Each row below holds a small network's activations on one input, seen along a few directions.
In each table, some parts of the input vary, and every possible input appears once, in random order.
Descriptions start from the smaller parts, as in this example, which fits no table here: one of 5 places around a ring, together with either a single point or one of 9 places around a ring or (one of 3 separate values, together with one of 6 places along a line).
Shared parts are said once, and a part with two or three values counts as separate values.
In the rows, 128 means zero.

Table:
row 1: [151 169 120 108 125 121 138 132 139 137 120 128 132 120 122 136 118]
row 2: [133 109 148 142 124 122 123 117 123 101  99 140 131 115 151 128 130]
row 3: [146 158 109 108 129 128 138 138 134 151 121 118 143 127 116 120 118]
row 4: [ 80  92 149 149 154 117  92 137 134 108 200 114  73 162 104 138 169]
row 5: [145 160 118 119 108 132 141 123 134 143 113 133 124 118 139 145 107]
row 6: [126  97 132 137 132 128 132 125 116 111 107 132 148 123 137 109 137]
row 7: [138 115 149 131 139 113 120 129 127  95 107 136 138 111 135 119 141]
row 8: [ 91 146 130 117 140 137 100 139 142 159 218 113  80 165  92 160 147]
row 9: [134 142 105 128 106 146 147 121 124 156 118 134 135 126 138 135  95]
row 10: [131 107 139 131 140 119 125 132 122 105 110 124 149 117 130 103 143]
row 11: [121  93 136 150 120 133 136 112 112 114 104 139 141 123 148 119 120]
row 12: [140 146 101 115 119 138 144 132 129 156 119 125 142 129 124 126 112]
What do these inputs look like to the network?
> one of 2 separate values, together with either a single point or one of 5 places around a ring
The inputs of row 1 and row 7 match in every part but the choice among 2 separate values. If row 8 is changed in the same way as row 1 into row 7, which row does it become?
> row 4
Change only the choice among 2 separate values in row 12. List by row number the other rows that result.
> row 6

Table:
row 13: [ 86 124 143 130 152 123  89 142 142 132 214 111  72 165  94 151 163]
row 14: [ 87 137 128 125 143 132 100 140 143 150 221 112  69 171  91 160 152]
row 15: [177 188  80 101  84 155 178 117 125 186  65 139 174 104 151 132  63]
row 16: [176 174  91 108  91 146 173 118 124 164  60 141 174  97 154 126  72]
row 17: [ 49  12 188 190 158 122  78 115 108  63 187 132  82 158 131 124 187]
row 18: [ 86 153 115 121 135 140 106 141 145 171 231 108  65 174  88 166 138]
row 19: [177 145 116 120 107 128 161 118 121 124  42 145 181  88 159 109  92]
row 20: [140  35 152 182 112 124 149  96  90  57  13 159 182  86 198  82 118]
row 21: [ 88 166 103 115 127 147 113 139 147 192 235 107  65 180  84 172 125]
row 22: [ 90 118 154 128 161 112  87 144 142 113 206 108  79 158  92 140 178]
row 23: [177 158 102 114  99 137 169 117 122 143  49 145 178  94 157 119  84]
row 24: [ 95 111 161 123 176 102  79 154 143  99 201 105  88 153  85 128 194]
row 25: [184 133 132 116 132 108 152 129 122  92  32 139 196  80 151  85 120]
row 26: [179 138 126 120 117 117 159 120 120 106  35 142 187  83 157  98 106]
What do these inputs look like to the network?
> one of 2 separate values, together with either a single point or one of 6 places along a line
The inputs of row 15 and row 21 match in every part but the choice among 2 separate values. If row 20 is changed in the same way as row 15 into row 21, which row does it become?
> row 17
Change only the place on the line of 6 in row 23. List by row number the other rows that result.
> row 15, row 16, row 19, row 25, row 26

Table:
row 27: [203 221 109  75 106 125 158 133 144 151  67 140 169  82 139 139  94]
row 28: [153 222  95  72 137 132 132 155 154 190 171 108 130 136  80 142 112]
row 29: [131  65 190 148 160  94 102 126 117  45  83 132 158  99 143  87 175]
row 30: [178 194 101 104  85 142 167 111 132 165  67 147 155  95 158 151  69]
row 31: [ 96 159 138  99 169 117  79 163 154 149 233  95  76 169  67 148 177]
row 32: [ 74 132 123 125 144 137  95 142 142 163 237 101  61 179  86 161 157]
row 33: [165 184 109 107  75 162 163 101 122 179  74 158 162 102 167 158  65]
row 34: [ 94 161 134  96 167 119  84 163 154 148 236  94  75 170  68 148 182]
row 35: [117 184  90 100 100 172 143 123 133 220 181 125 122 154 108 161  87]
row 36: [ 85  70 161 169 152 108  93 127 129  77 173 127  77 152 122 133 168]
row 37: [101  92 186 137 176  94  77 139 135  70 174 121  99 141 104 125 192]
row 38: [ 70 126 128 124 137 148  94 138 136 169 239 107  66 180  87 164 155]
row 39: [173 189 107 103  79 153 167 107 125 171  70 153 160  98 159 154  69]
row 40: [185 124 120 112 132 113 156 135 119 106  25 135 214  80 145  72 120]
row 41: [ 87  70 153 175 153 100 101 130 132  73 168 124  64 155 122 132 166]
row 42: [159  97 114 135 107 145 167 110  97 123  34 146 204  97 167  89  98]
row 43: [170 106  92 147 113 120 177 124 115 105  21 134 176  99 164  80  93]
row 44: [ 99  94 182 133 174  95  82 138 135  69 178 121  99 143 104 125 197]
row 45: [184 127 117 109 131 115 161 135 118 105  28 134 214  82 145  73 125]
row 46: [169 105  99 142 111 127 170 120 111 110  25 138 190  96 165  81  96]
row 47: [185 196  84 115  85 127 176 121 142 153  57 140 134 102 158 146  63]
row 48: [136 197  65 110 111 136 157 144 152 194 165 107  94 155  99 151  86]
row 49: [124 189  88  96 105 163 146 129 135 212 177 120 120 152 101 158  91]
row 50: [ 79  67 169 162 154 115  92 123 124  83 178 130  86 148 121 138 171]
row 51: [117  48 159 185 140 100 123 117 113  46  79 135 119 114 162  92 149]
row 52: [ 81 135 107 137 143 122 105 151 151 153 228  95  40 185  86 157 152]
row 53: [152  92 116 140 104 153 164 104  94 130  40 151 206 100 175  94  94]
row 54: [129  67 187 145 159  95 107 125 116  43  86 132 157 100 143  87 180]
row 55: [ 75  61 173 160 148 127  91 121 118  88 181 137  91 148 122 141 168]
row 56: [163 102 109 136 112 133 168 114 104 117  31 141 199  94 165  85 100]
row 57: [109  43 176 172 140 113 114 110 103  56  89 141 143 107 162  98 154]
row 58: [105  37 180 170 134 124 113 107  96  61  93 148 149 109 163 101 152]
row 59: [204 218 113  79 107 123 153 132 145 152  64 140 169  81 139 139  89]
row 60: [ 64 121 129 127 133 158  91 133 134 176 243 112  69 181  95 167 150]
row 61: [134 197  73 104 110 144 149 140 147 199 170 111 107 152  99 151  89]
row 62: [ 79 135 115 132 142 130  97 147 147 157 233  98  53 182  86 158 154]
row 63: [ 98  33 180 173 130 133 109 104  94  69  98 154 151 111 171 105 146]
row 64: [152 224  91  68 135 134 137 155 153 190 175 107 129 138  80 143 117]
row 65: [184 196  92 110  83 135 169 117 138 158  62 144 147  98 158 147  66]
row 66: [128 195  82  98 111 151 147 134 142 205 175 113 115 149  99 155  92]
row 67: [115  46 167 179 138 108 116 113 109  51  84 138 134 111 162  94 152]
row 68: [ 69  57 173 163 144 136  87 117 116  96 185 143  94 149 129 145 163]
The inputs of row 33 and row 35 match in every part but one. If row 47 is changed in the same way as row 33 into row 35, which row does it become?
> row 48
What do these inputs look like to the network?
> one of 6 places around a ring, together with either one of 2 separate values or one of 5 places along a line
Change only the place on the ring of 6 in row 46. List by row number the other rows that result.
> row 36, row 61, row 62, row 65, row 67
Change only the place on the ring of 6 in row 54. List by row number the other rows that result.
> row 27, row 34, row 44, row 45, row 64
Change only the place on the line of 5 in row 63. List by row number the other rows that result.
> row 51, row 57, row 58, row 67

Table:
row 69: [147 112  76 146  52 180 212  81  90 164  37 166 194  98 188 121  28]
row 70: [ 65 107 202 174 115 124  87  99 130 100 207 134  20 158 147 195 148]
row 71: [ 90 144  96 112 132 152 124 144 135 197 207 118  93 181  78 156 120]
row 72: [153 151  65 126  83 157 183 122 107 172  74 131 169 118 159 118  62]
row 73: [ 33  27 167 177 161 145  80 130 103 101 209 118  90 166 127 111 179]
row 74: [188 194 147  87 130  94 119 143 156 106  77 139 130  75 142 157 137]
row 75: [180 176 150 111 109 108 120 126 154  97  61 152 125  92 167 147 119]
row 76: [ 42  94 120 161 109 180 102 113 114 195 227 120  73 193 121 171 108]
row 77: [119 180 161 106 155  91  96 131 160  98 202 128  59 148 102 182 173]
row 78: [100  94 138 115 191 115  97 163 131  97 203 104 125 167  74  99 205]
row 79: [147  61 126 164 127 128 160 100  90  95  16 146 205  97 171  65 117]
row 80: [197 234 156  60 141  87 108 142 161 109  97 134 149  72 119 139 133]
row 81: [ 57  35 145 167 152 134  88 136 116 101 197 115 103 157 112 110 192]
row 82: [149  75 122 147 138 110 149 127  99  91  43 128 197 106 158  68 128]
row 83: [165 189  70  82 115 144 171 150 136 195 102 106 164 114 116 119 105]
row 84: [ 77  52 139 151 172 129  91 143 119  99 187 102 101 156 104 100 177]
row 85: [176 229  84  58 129 138 162 149 143 200 122 101 182 111  95 104 104]
row 86: [ 85 117 174 160 109 112  89 104 144 101 195 135  33 145 135 193 160]
row 87: [107 158 173 121 142  95  99 132 154  99 185 134  46 141 104 184 155]
row 88: [104 135 167 144 131 108  91 114 148  98 185 123  32 141 128 183 144]
row 89: [152 136  70 141  69 177 195  97  94 172  48 149 178 109 169 114  51]
row 90: [ 85 122  90 133 123 165 116 127 130 194 207 106  81 179 102 158 108]
row 91: [143  38 130 170 111 131 176  84  89  89   6 162 222  85 193  72  92]
row 92: [133 177  83 110 133 133 138 150 147 196 184 109 117 152  84 124 101]
row 93: [152 188 160 119 145  80 101 141 167 100 160 131  77 113 109 157 134]
row 94: [ 82  73 145 128 179 116  98 161 123  99 186 112 114 158  77  98 187]
row 95: [151  94 128 125 145 113 136 139 123  98  55 113 188 117 136  60 151]
row 96: [117 111 132 133 183 104 110 163 140  92 155 100 153 135  75  80 167]
row 97: [176 151 140  79 171  96 127 160 127 106  90  91 212 104  83  57 164]
row 98: [183 138 152 151  85 134 144  91 115  92  23 185 143  72 196 149  85]
row 99: [182 155 148 135 100 110 134 116 128  89  49 166 133  81 187 155  96]
row 100: [182 113 163 159  69 139 166  76 113  86  13 199 160  63 215 157  62]
row 101: [163 111 128 102 163 102 136 159 123 105  72 100 193 103 107  70 168]
row 102: [107 165  90 100 146 150 123 144 142 197 223 111 105 188  77 155 139]
row 103: [155 171  70 105  94 157 170 132 133 183  86 118 160 130 140 110  86]
row 104: [ 66 103  97 148 102 170 110 119 127 196 217 118  84 182 109 169 122]
The inputs of row 95 and row 103 match in every part but one. If row 96 is changed in the same way as row 95 into row 103, which row does it become?
> row 92
What do these inputs look like to the network?
> one of 3 separate values, together with either a single point or one of 5 places along a line or one of 6 places along a line
Which other rows agree with row 70 in the choice among 3 separate values? List them by row number.
> row 74, row 75, row 77, row 80, row 86, row 87, row 88, row 93, row 98, row 99, row 100
Change only the choice among 3 separate values in row 73. List by row number the other rows that result.
> row 70, row 76

Table:
row 105: [114  92 138 150 133 122 124 124 121 104 124 129 122 130 135 118 138]
row 106: [123 139 113 128 125 131 130 132 134 146 145 120 112 142 119 135 121]
row 107: [ 59  96 159 141 161 127  77 137 134 125 244 111  63 179  87 152 179]
row 108: [137 103 129 137 121 134 139 119 113 118  86 139 162 113 149 109 121]
row 109: [145 149 105 116 114 141 150 126 125 155 107 130 153 120 132 124 101]
row 110: [134 148 118 118 137 120 126 141 139 134 142 117 121 134 111 127 132]
row 111: [123 123 135 138 122 127 125 121 128 122 128 133 116 127 137 138 125]
row 112: [122  95 132 148 124 130 133 119 116 110 107 133 137 123 145 114 127]
row 113: [131 142 107 126 117 138 141 128 128 151 127 125 127 134 128 130 109]
row 114: [134 132 141 127 135 116 120 130 133 111 124 130 124 120 129 129 136]
row 115: [149 150 125 111 127 123 136 131 132 130 110 129 145 116 127 125 125]
row 116: [131 125 130 136 114 134 135 117 123 127 111 137 131 120 146 133 114]
row 117: [124 132 123 132 123 129 128 126 132 133 137 129 111 135 128 140 124]
row 118: [125 100 144 139 146 112 118 133 126  94 121 126 130 124 127 110 149]
row 119: [ 74 133 134 121 150 134  87 146 144 154 244 105  61 177  82 162 166]
row 120: [145 132 128 125 111 139 141 116 119 133  92 143 156 109 148 126 107]
row 121: [148 141 138 117 127 123 130 127 128 120 101 133 148 109 135 123 127]
row 122: [148 157 115 108 129 125 138 136 134 142 118 121 145 121 119 120 122]
row 123: [135 141 129 121 135 118 124 135 137 122 134 126 120 128 120 132 135]
row 124: [146 141 116 120 112 139 147 121 123 143 100 139 153 115 140 128 104]
row 125: [139 110 139 128 137 119 127 130 121 104  96 129 154 114 136 105 141]
row 126: [132 134 117 130 115 135 139 122 126 138 120 133 127 128 137 135 113]
What do these inputs look like to the network?
> either one of 2 separate values or (one of 4 places along a line, together with one of 5 places around a ring)
A walk changes only the place on the ring of 5. It starts at row 118 and steps to row 105. List the rest of the walk in order.
> row 112, row 108, row 125
